Each row below holds a small network's activations on one input, seen along a few directions.
Each table varies a few parts of the input and shows all the possible inputs, shuffled.
Descriptions start from the smaller parts, as in this example, which fits no table here: one of 6 places along a line, together with either a single point or one of 9 places around a ring or (one of 3 separate values, together with one of 5 places around a ring).
Shared parts are said once, and a part with two or three values counts as separate values.
In the rows, 128 means zero.

Other details of the inputs vary at random and push rows far along two fixed directions, the same in every table; ignore that.

A family of inputs:
row 1: [ 57 144 107 113 134 114 104  98 120 119 109 149  79 124 119]
row 2: [162 133 131 124 144 159 120 116 138 111 140 121 136 124 122]
row 3: [152 138 126 116 137 164 127 114 150 117 134 107 136 121 122]
row 4: [143 119 128 110 132 175 140 177 136 119 137 107 141 126 130]
row 5: [151 140 114 127 139 175 119 143 143 129 146 100 139 121 126]
row 6: [ 71 138 115 129 122 103 123  72 132 114 111 152  92 124 116]
row 7: [152 128 133 117 143 170 114 151 143 121 126 104 137 117 127]
row 8: [157 128 122 124 142 156 111 129 134 120 140 112 132 129 130]
row 9: [149 136 119 114 148 190 114 152 139 114 138 113 132 124 128]
row 10: [159 130 131 131 141 154 118 120 137 115 139 122 137 120 122]
row 11: [195  81 153 125 102  72 173 163 114 178 117  93 183 158 168]
row 12: [147 141 134 127 143 181 113 162 142 125 142 108 138 115 120]
row 13: [192  66 169 100  99  85 196 194 110 157 108 103 183 166 170]
row 14: [ 68 133 105 126 135 120 101 114 115 125 110 144  85 124 121]
row 15: [158 133 127 137 140 153 109 135 140 126 145 110 139 119 122]
row 16: [ 65 142 120 125 129 122 122  96 122 102 111 171  89 122 113]
row 17: [ 60 144 114 117 135 120 113  90 118 108 107 161  78 121 114]
row 18: [154 140 138 142 132 174 129 132 158 116 144 116 147 113 115]
row 19: [151 141 126 138 140 155 109 137 138 127 152 114 138 119 119]
row 20: [154 137 121 113 137 159 121 125 152 127 135  94 138 124 128]
row 21: [153 131 132 131 134 166 127 118 157 112 130 113 142 115 120]
row 22: [ 69 149 109 139 129  96 110  84 110 117 133 169  90 121 113]
row 23: [208  87 172 131 103  75 177 144 116 148 122 124 185 160 166]
row 24: [149 142 141 130 145 185 123 154 138 114 140 124 139 113 114]
row 25: [146 115 136 116 130 175 139 186 135 123 138 105 145 125 126]
row 26: [ 62 143 102 127 134 125 106 118 111 123 123 153  87 125 120]
row 27: [155 125 130 129 145 180 114 163 137 124 133 104 138 119 125]
row 28: [153 146 124 117 138 173 128 120 153 115 142 111 139 119 120]
row 29: [158 131 125 128 141 153 109 129 141 123 140 109 138 122 127]
row 30: [ 63 147  98 134 125 101 104  94 129 136 122 133  89 120 112]
row 31: [145 102 137 106 129 159 139 171 133 119 119 107 141 129 132]
row 32: [ 74 143 120 152 126  98 111  88 117 116 130 170  94 118 108]
row 33: [125  96 141 129  95   9 158 115  90 169 108 144 134 164 162]
row 34: [156 140 123 131 141 157 113 136 137 123 152 115 142 122 126]
row 35: [155 138 114 116 139 175 119 135 147 126 143  99 136 125 128]
row 36: [ 62 146 118 135 131 130 118 104 121 103 117 170  91 117 109]
row 37: [203  93 172 137  95  80 192 159 126 160 126 117 199 155 165]
row 38: [115  96 138 147  94  11 155 132  78 177 117 151 133 163 154]
row 39: [ 78 139  99 129 130  99 103  95 110 125 131 153  89 133 123]
row 40: [ 79 136 116 141 129 101 109  80 122 112 118 162  93 119 114]
row 41: [199  84 175 128 103  76 175 190 112 175 114 101 187 155 167]
row 42: [154 125 127 113 145 177 119 150 136 118 128 109 134 128 133]
row 43: [159 137 133 125 134 173 135 120 160 108 138 117 145 119 122]
row 44: [ 72 142 111 144 129  94 106  84 113 121 127 163  88 118 109]
row 45: [195  93 165 113 106  84 180 178 113 165 118 112 183 159 172]
row 46: [ 69 141 100 126 125  95 108  90 128 137 116 132  93 124 119]
row 47: [153 127 142 118 142 181 129 134 148  97 122 126 137 120 124]
row 48: [ 92  77 146 123  85  26 176 161  83 164  92 147 126 159 155]
row 49: [106  92 161 143  88  21 172 132  90 157  89 166 133 155 152]
row 50: [152 128 122 139 141 153 108 139 132 125 143 113 134 123 124]
row 51: [159 136 135 141 137 161 124 125 140 107 148 134 144 117 121]
row 52: [151 149 124 128 139 178 126 128 151 118 147 110 141 114 118]
row 53: [154 145 117 114 137 168 121 130 155 126 144  98 140 121 127]
row 54: [121 100 139 130  91   4 161 117  87 171 114 152 136 166 163]
row 55: [145 142 131 113 147 185 125 137 141 103 134 128 133 118 121]
row 56: [ 57 157 106 140 124 108 112  87 124 127 129 150  87 115 103]
row 57: [ 71 139 117 150 127  98 107  83 119 113 123 167  90 117 108]
row 58: [155 138 135 142 138 153 119 130 133 120 151 128 139 118 116]
row 59: [155 124 122 131 140 152 110 133 133 124 138 112 135 126 131]
row 60: [153 144 124 130 133 163 120 144 149 136 149  95 145 118 122]
row 61: [159 128 118 116 139 165 122 133 144 129 134  93 138 127 131]
row 62: [155 134 135 140 135 174 126 128 160 113 137 111 145 112 114]
row 63: [ 51 156 101 125 135 124 103 109 119 119 122 155  82 117 115]
row 64: [150 136 127 124 137 162 124 120 149 122 133 106 139 116 120]
row 65: [205  93 166 134  98  82 182 162 124 171 125 100 191 150 159]
row 66: [157 139 129 125 141 159 121 118 138 109 146 129 136 123 121]
row 67: [156 128 139 119 144 176 123 143 141 111 124 116 138 115 123]
row 68: [155 134 119 133 142 161 112 140 132 123 149 116 138 125 127]
row 69: [110 107 135 132  87  11 169 126  95 182 112 139 140 160 160]
row 70: [162 135 134 131 139 164 124 118 145 103 143 131 141 120 121]
row 71: [ 57 148  95 138 128 109 103 101 118 138 128 140  85 123 111]
row 72: [ 65 139  96 137 128 107 104  99 121 137 120 135  88 123 115]
row 73: [ 53 154 110 128 134 124 114 102 113 111 120 169  82 116 110]
row 74: [ 64 134 122 132 129 115 114  95 123 107 101 165  86 117 114]
row 75: [ 60 146 125 142 130 126 115 107 120 109 116 170  89 114 103]
row 76: [147 133 128 131 145 183 113 165 133 126 141 111 136 120 123]
row 77: [ 92  86 136 105  87  28 180 149  88 161  99 147 124 165 159]
row 78: [106  95 157 137  91  18 171 135  85 167  93 159 131 156 154]
Description of these inputs: one of 6 places around a ring, together with either a single point or (one of 3 separate values, together with one of 4 places along a line).
Q: Changing only the place on the ring of 6 turns row 61 into row 11. The same change can be made to row 6. Which row results?
A: row 21
Q: Change only the choice among 3 separate values in row 19. List by row number the other rows that result.
A: row 12, row 60
Q: Change only the choice among 3 separate values in row 33. List by row number the other rows that result.
A: row 1, row 20
Q: Change only the place on the ring of 6 in row 22. List by row number the other rows that result.
A: row 2, row 10, row 44, row 58, row 66
Q: Which other rows agree with row 55 in the place on the ring of 6? List them by row number.
A: row 9, row 16, row 28, row 35, row 39, row 43, row 45, row 53, row 54, row 66, row 70, row 77
Q: Start at row 49 and move only the place on the line of 4, one step at a time. The first step leads to row 78. Which rows follow, in order?
A: row 41, row 27

A family of inputs:
row 79: [175 125 138 144 135 143 123 145 128 133 143 111 153 127 133]
row 80: [121 109 141 144 100  37 159 129  92 165 118 156 135 156 150]
row 81: [159 125 142 123 125 143 149 127 147 123 129 112 154 126 133]
row 82: [120 104 154 143  92  37 172 117 102 156 112 158 140 150 146]
row 83: [ 92 155 115 142 143 157  97  92 144  99 132 151  95 103  98]
row 84: [173 123 135 139 131 145 123 145 127 132 146 117 153 131 139]
row 85: [129  98 146 138 100  38 160 113  97 150 114 161 136 156 151]
row 86: [113 105 127 121  95  28 160 129  95 176 114 133 133 161 156]
row 87: [ 40 141  99 129 117  61 105  89 111 148 115 146  75 130 119]
row 88: [ 92 154 104 127 148 159  95  82 144  97 125 137  93 106 104]
row 89: [ 87 162 103 145 143 168  93 104 139 110 144 140  96 102  97]
row 90: [145 107 128  98 134 179 134 197 135 129 123  85 137 128 135]
row 91: [171 130 149 126 129 144 144 135 134 118 141 125 156 131 131]
row 92: [168 122 120 116 137 146 121 147 137 140 142  94 146 138 137]
row 93: [156 109 149 123 135 164 141 202 123 128 127 114 153 130 138]
row 94: [159 112 154 115 130 167 148 182 128 116 118 129 153 127 139]
row 95: [163 124 144 125 128 139 140 125 146 126 126 114 152 128 131]
row 96: [ 92 151 103 119 146 162  95  82 145  94 129 138  94 114 108]
row 97: [159 128 121 122 131 156 131 150 148 144 141  91 152 125 129]
row 98: [ 92 157  90 124 152 164  81 102 138 115 140 115  91 109 105]
row 99: [165 127 141 118 127 139 148 129 141 118 130 116 150 132 139]
row 100: [ 92 158 110 148 143 156  88 105 137 113 141 140  97 108 101]
row 101: [ 57 135 113 143 119  58 117  75 101 126 110 175  86 127 118]
row 102: [152 112 145  99 133 181 149 170 134 117 110 116 141 129 136]
Q: What is each input in this table made of?
A: one of 4 places along a line, together with either a single point or one of 5 places around a ring
Q: Changing only the place on the line of 4 turns row 86 into row 91. The same change can be made to row 98. Which row results?
A: row 101
Q: Which other rows agree with row 88 in the place on the line of 4? List them by row number.
A: row 81, row 95, row 96, row 99, row 102
